Each row below holds a small network's activations on one input, seen along a few directions.
Each table varies a few parts of the input and shows all the possible inputs, shuffled.
A made-up example of a description, with smaller parts first: one of 5 places around a ring, together with either a single point or one of 11 places along a line or (one of 3 separate values, together with one of 6 places along a line).
Shared parts are said once, and a part with two or three values counts as separate values.
In the rows, zero is written as 128.

Other details of the inputs vary at random and push rows far along two fixed directions, the same in every table; ignore that.

A family of inputs:
r1: [122 103  36 148  53 109 191  61 137 160  53  83 101 183]
r2: [113 119  49 124  29 131 176  99 130 151  36  68 135 127]
r3: [117 117  48 147  48  93 181  68 130 168  48  66 100 184]
r4: [143 121 175 115 188 177 100 214 127  31 185 124  82 166]
r5: [118 144 150 132 156 132 119  89 121 168 163 209 158  60]
r6: [123 145 190 160 169  99  95 105  87 184 147 179 164  79]
r7: [124 150 187 153 167  96  89 102  98 180 144 179 169  73]
r8: [139 101 152 144 164 107 140 104 104 206 198 199 144  96]
r9: [124 166 178 134 165  88  71  93 133 169 136 177 183  58]
r10: [113 124 110 152  87 113 147  76  93 204  90 146 148  80]
r11: [157 102 185 112 188 131  99 231 124  70 212 101  78 192]
r12: [110 125  27 107  33 150 193  88 160 136  49  91 150 121]
r13: [138 140 186 109 183 161  83 219 131  34 181 109  88 162]
r14: [135 111 106 110 114 176 143 185 140  48 117  79  92 174]
r15: [122 161 163 123 154 103  75  90 134 168 143 186 162  50]
r16: [131 155 189 168 192  55  85  70 109 191 158 179 138 127]
r17: [144 110 187 154 173  67 106 114  92 215 176 170 159 105]
r18: [126 115 104 114 115 188 169 188 132  53 132  87  92 182]
r19: [143 143 163  88 184 167  76 203 170  15 175 121 102 148]
r20: [127 141 153 129 157 119  92  86 129 163 149 202 157  53]
r21: [155  74 105 114 120 147 158 198 134  82 148  71  83 205]
r22: [132 135 129 114 118 145 124 193 143  50 102  51 117 182]
r23: [118 139 153 139 158 135 125  92 110 172 166 210 153  65]
r24: [114 111  32 145  53 120 212  61 139 161  67  89 107 186]
r25: [118 121  92 137  88 122 145  63 121 188  88 160 157  69]
r26: [138 151 180  95 181 156  71 213 153  26 175 108  97 153]
r27: [115 129  57 128  36 115 168  98 140 148  22  54 160 134]
r28: [126 131  95  93 111 181 151 180 164  41 124  86 107 168]
Description of these inputs: one of 4 places along a line, together with either one of 2 separate values or one of 5 places along a line.
- Changing only the place on the line of 4 turns r17 into r21. The same change can be made to r9. Which row results? => r19
- Start at r12 and move only the place on the line of 5, one step at a time. The first step leads to r28. Which rows follow, in order? => r5, r23, r18
- Which other rows agree with r11 in the place on the line of 4? List them by row number. => r2, r3, r10, r13, r15, r26
- Start at r24 and move only the place on the line of 4, one step at a time. The first step leads to r1. Which rows follow, in order? => r3, r16

A family of inputs:
r29: [120 129 104 142 102 106 156  94 129 175 116 121 140 131]
r30: [129 116 103 129  94 121 159 142 129 144 114  80 132 157]
r31: [122 146 120 131 135 131 107  85 144 145 123 168 144  75]
r32: [132 130 146 119 143 155 125 197 131  55 127  83 123 171]
r33: [131 100  90 143 107 110 156  87 126 160 107 123 112 158]
r34: [128 149 167 136 181 116 107 131 139 122 185 157 116 143]
r35: [119 123  69 125  67 138 149  94 147 142  69 108 145 101]
r36: [117 131  84 115  76 116 153  86 133 161  78 124 150 107]
r37: [119 132 101 141 107 110 156  95 136 161 116 119 129 142]
r38: [123 128 115 132 108 139 146 140 123 109  94  94 144 145]
r39: [147  98 121 120 141 139 137 179 139  66 144  81  77 212]
r40: [130 133 106  89 113 155 136 178 158  45 114  73 100 180]
r41: [130 135 160 126 155 144 102 169 119  84 154 121  91 150]
r42: [127 145 136 123 149 139  96 114 147 117 140 160 135  89]
r43: [118 125 110 142  92 120 141 100 105 166  96 124 124 112]
r44: [122 124 108 137  95 128 152 122 114 148  80 102 160 121]
r45: [122 139 107 130 115 148 149 134 138  84  92  93 122 166]
r46: [118 110 123 123 145 189 174 112 107 161 194 233 144  58]
r47: [134 125 111  83 111 160 135 207 156  32 116  56 100 189]
r48: [122 125 106 110  90 116 139 112 125 162  94 123 158  99]
r49: [128 142 138 123 147 138  96 118 145 118 140 158 138  87]
r50: [140  95 108 138 117 113 146 123 119 147 123 115 115 160]
r51: [123 120 120 133 101 130 136 138 108 137 106 104 115 130]
r52: [126 147 177 144 172 119 101 119 112 139 150 172 158  95]
r53: [131 139 162 135 166 112 113 142 129 134 177 143 128 134]
r54: [150 116 183 127 207 128  92 171 132  77 202 146  84 179]
r55: [135 143 122  84 139 165 121 195 166  15 135  79  85 198]
r56: [128 135 158 144 152  97 117 109 115 188 164 161 154 100]
r57: [121 128  99 129  95 143 146 134 125 103  96  89  91 162]
r58: [115 131  98 140  90 128 146  92 117 144  91 118 108 132]
r59: [132 134 167 124 157 130  83 130 132 140 156 170 157  62]
r60: [119 142 157 148 148 112 104  94 102 169 144 178 125  88]
r61: [124 146 160 143 156 124 115 114 118 134 134 157 152 107]
r62: [126 145 167 143 172 103 108 110 126 158 180 170 136 115]
r63: [140  87  92 145  89  99 163  99 107 195  98 114 136 132]
r64: [129 128 122  97 116 137 127 163 140  96 118 101 129 139]
r65: [136 154 192 126 202 149  86 182 131  53 177 143 120 152]
r66: [125 118 121 132 100 131 135 142 106 140 105 102 117 128]
r67: [126 137 149 130 142 124  93 105 132 156 141 176 160  57]
r68: [127 144 150 112 146 117 107 120 131 138 143 161 146  95]
r69: [134 142 186 136 186 108  98 144 123 142 196 161 134 120]
r70: [137  91  91 146  91  99 164  90 112 190  98 118 132 135]
r71: [114 137  92 147  90 123 161  78 124 157  70 124 154 120]
r72: [124 123 118 132 102 134 138 143 113 124 106 100 107 139]
r73: [142  91 106 140 106 105 153 112 111 172 114 115 127 142]
r74: [135 144 173 120 175 139  75 145 142 103 172 168 138  83]
r75: [146  97 119 126 134 129 141 161 132  92 139  92  90 192]
r76: [118 136  91 111  91 124 148  96 142 135  89 120 135 122]
r77: [131 137 166 125 158 130  83 126 134 138 156 172 154  63]
- Describe the family of inputs behind these rows. => either a single point or (one of 6 places along a line, together with one of 8 places along a line)
- Start at r77 and move only the place on the line of 6, one step at a time. The first step leads to r64. Which rows follow, in order? => r32, r51, r56, r73
- Change only the place on the line of 8 in r75. List by row number the other rows that result. => r33, r39, r50, r54, r63, r70, r73
- Start at r42 and move only the place on the line of 6, one step at a time. The first step leads to r76. Which rows follow, in order? => r71, r57, r37, r54

A family of inputs:
r78: [150 137 167 104 164 136  91 169 139  73 150 125 129 129]
r79: [139 115 132 130 135 151 134 173 132  97 145 103 110 159]
r80: [127 113  68 116  68 134 187 117 131 138  94  90 121 147]
r81: [125 116 109 135  94 123 154 143 122 129 103  88 129 152]
r82: [121 119 138 130 127 124 131 103 115 168 150 181 134  92]
r83: [111 157 113 124  99 111 134  75 122 191 102 150 170  67]
r84: [118 127 119 146 111  86 131  58 111 210  94 149 141 105]
r85: [124 140 153 152 145 107 122  97 120 162 134 148 134 112]
r86: [121 135 127 131 130 126 104  94 142 150 131 155 133  80]
r87: [146 146 173 119 180 120  77 144 139  96 149 159 138 109]
r88: [133 143 146 133 140 113 103  88 126 144 111 163 148  84]
r89: [125 118  85 116  87 163 133 156 147  83  97  78 104 139]
r90: [130 131 133 118 133 127 103 117 142 145 147 149 141  81]
r91: [116 131 107 145 107 109 156  55 114 196 114 169 139  87]
r92: [126 101  67 126  83 143 177 123 137 106  80  70 106 179]
r93: [140 119 139 105 137 129 120 178 134  90 136  83 101 184]
r94: [121 129 129 139 128 102 127  67 121 193 142 199 148  84]
r95: [142 136 189 116 197 122  75 202 142  49 193 115  95 183]
r96: [133 119 106 126  97 123 154 147 132 113 108  71 127 171]
r97: [119 110  81 138  64 119 158 116 116 136  72  73 118 157]
r98: [126 117 134 150 142 117 127  87 101 178 134 174 144  90]
r99: [120 126 132 107 128 168 132 176 143  67 127 110 135 138]
r100: [127 115  96 119  95 144 170 140 125 122 117 109 111 140]
r101: [121 132 126 110 121 150 135 140 143 101 123 122 153 121]
r102: [144 117 123 107 143 151 138 176 135  85 149 100 107 174]
r103: [140 109 126 117 143 136 138 151 131 106 147 114 120 153]
r104: [127 103  66 105  57 150 182 142 144  99  94  70 106 179]
r105: [130 132 118 140 104 115 121  77 110 169  80 156 160  71]
r106: [117 134 121 160 110  89 138  59 111 199 104 148 155 101]
r107: [117 170 167 123 162 138  88 136 119 118 150 161 136  91]
r108: [117 133 146 154 131  79 112  59 108 201 127 168 148  91]
r109: [131 122  96 129 101 132 156 161 149  89  99  61 108 187]
r110: [131 115 143 119 131 129 120 179 127  87 141  90 103 169]
r111: [133 143 160 123 173 125  74 132 150 123 175 172 133  85]
r112: [124 118  73 140  73 110 167 115 136 138  74  74 135 166]
r113: [126 151 188 111 196 163  85 176 148  42 177 148 124 137]
r114: [108 160 141 129 126 116 116  90 113 187 123 175 165  54]
r115: [116 123 105 134  96 119 126  80 128 195 109 160 154  51]
r116: [144 143 207 119 221 111  61 179 132  91 200 158 106 153]
r117: [137 124 119 141 132 127 132 131 140 129 134 120 127 148]
r118: [132 112 106 114  95 124 145 160 135  94 111  58 108 186]
r119: [127 108  78 122  72 137 160 150 125 107  66  51  96 189]
r120: [128 115  57 115  69 142 187 140 147  98  87  69 103 181]
r121: [128 119 102 134  96 140 151 163 125  84  98  60 108 184]
r122: [108 170 140 131 133 116 111  80 123 168 118 165 153  75]
r123: [132 126 175 127 169 109  95 142 111 149 159 157 124 119]
r124: [127 125 128 118 130 146 132 139 139  89 145 127  95 159]
r125: [124 130 151 150 136 106 128 105 110 184 137 159 148  89]
r126: [133 128 128 136 151 113 126 103 122 167 142 168 141 115]
r127: [121 123 108 154 112 112 144  56  95 221 107 180 156  75]
r128: [126 134 148 151 134  91 128  78 112 208 136 165 162  80]
r129: [111 148  65 110  64 139 162 128 150 109  61  69 132 149]
r130: [145 129 169 131 175 133 106 154 131 117 185 143 126 134]
r131: [140 122 158 117 175 150 116 179 123  96 174 141 108 146]
r132: [107 138 110 141 107 111 137  55 131 194  96 181 193  60]
r133: [138 132 185 113 190 163  89 198 130  43 203 148  83 160]
r134: [129 130 142 141 134 137 128 157 122 102 130 102 111 152]
r135: [120 146 175 127 174 151  92 141 125  99 160 175 150  93]
r136: [135 137 168 132 190 131 103 129 121 126 176 172 118 126]
r137: [123 114  69 126  70 149 181 127 123 116  86  86 106 155]
r138: [130 119 131 141 152 105 126  91 122 173 143 172 147 104]
r139: [127  92  73 121  81 147 179 146 129 113  89  74 114 166]
r140: [147 138 204 138 216 152  74 189 123  73 212 155 103 144]
r141: [127 113  73 144  76 137 172 106 136 137  80  81 119 161]
r142: [151 141 208 106 208 145  62 197 132  55 185 156 119 117]
- Changing only one part turns r141 into r130. The same change can be made to r85. Which row results? => r128
- Changing only one part turns r99 into r113. The same change can be made to r131. Which row results? => r136
- Describe the family of inputs behind these rows. => one of 5 places around a ring, together with either one of 4 separate values or one of 9 places along a line
- Change only the choice among 4 separate values in r83. List by row number the other rows that result. => r78, r90, r101
- Start at r103 and move only the place on the ring of 5, one step at a time. The first step leads to r139. Which rows follow, in order? => r98, r92, r138

A family of inputs:
r143: [138 121 188 153 179  86 116 118  89 185 176 166 125 136]
r144: [106 143  92 132  74 119 140 105 140 127  71  80 130 138]
r145: [121 132  85 118  79 132 172 130 132 136  82  86 148 137]
r146: [124 136 146 136 161 116 111  67 126 159 151 206 155  84]
r147: [132 152 166 136 158 118  99 116 107 146 132 163 144  88]
r148: [142 136 166 138 160 117  84 127 115 142 139 154 149  82]
r149: [144 149 155 113 181 144  88 159 150  52 153 124  96 158]
r150: [144 108 145 102 143 160 120 204 136  66 171 107 101 142]
r151: [135 102  76 146  95  91 167  94 124 160 103  98 103 190]
r152: [123 132  66 115  87 128 163  99 156 130  88  97 138 147]
r153: [115 139 159 157 160 116 112  69 112 180 155 212 166  61]
r154: [134 137 164 133 156 107 101 115 125 179 155 174 178  66]
r155: [126 112  66 113  73 142 173 101 147 132 101 115 108 140]
r156: [139  80  96 147  90  99 168 127 109 168  98  71 118 174]
r157: [123 112  83 115  67 145 181 131 121 136  96 103 119 129]
r158: [119 115  77 128  69 150 177 114 135 133 103 106 112 132]
r159: [116 133  80 131  82 137 169 115 148 134  87  90 140 139]
r160: [137 150 166 130 175 152  93 173 140  57 153 117  99 150]
r161: [144 118 169 144 180 125 117 186 124  80 187 100  75 213]
r162: [118 137 159 134 159 122 108 102  96 187 156 201 153  64]
r163: [105 136 124 161 124 107 126  29  99 248 128 219 171  33]
r164: [113 141  79 116  80 110 135  91 149 124  70  88 127 145]
r165: [127 157 179 107 160 130  83 187 133  62 148 106 114 151]
r166: [127  96  86 128  73 142 166 131 131 125  76  96 147 129]
r167: [136 130 141 101 172 166 105 182 154  51 169 129  83 171]
r168: [130 134 176 120 173 147 110 164 118  88 164 156 134 126]
r169: [135 137 163 108 141 132  81 193 143  62 136  85 119 151]
r170: [130 110 131 123 133 143 118 155 123 132 136 136 131 107]
- Describe the family of inputs behind these rows. => one of 4 places along a line, together with either a single point or one of 6 places along a line
- Changing only the place on the line of 4 turns r167 into r170. The same change can be made to r155. Which row results? => r150
- Change only the place on the line of 4 in r143. List by row number the other rows that result. => r151, r156, r161
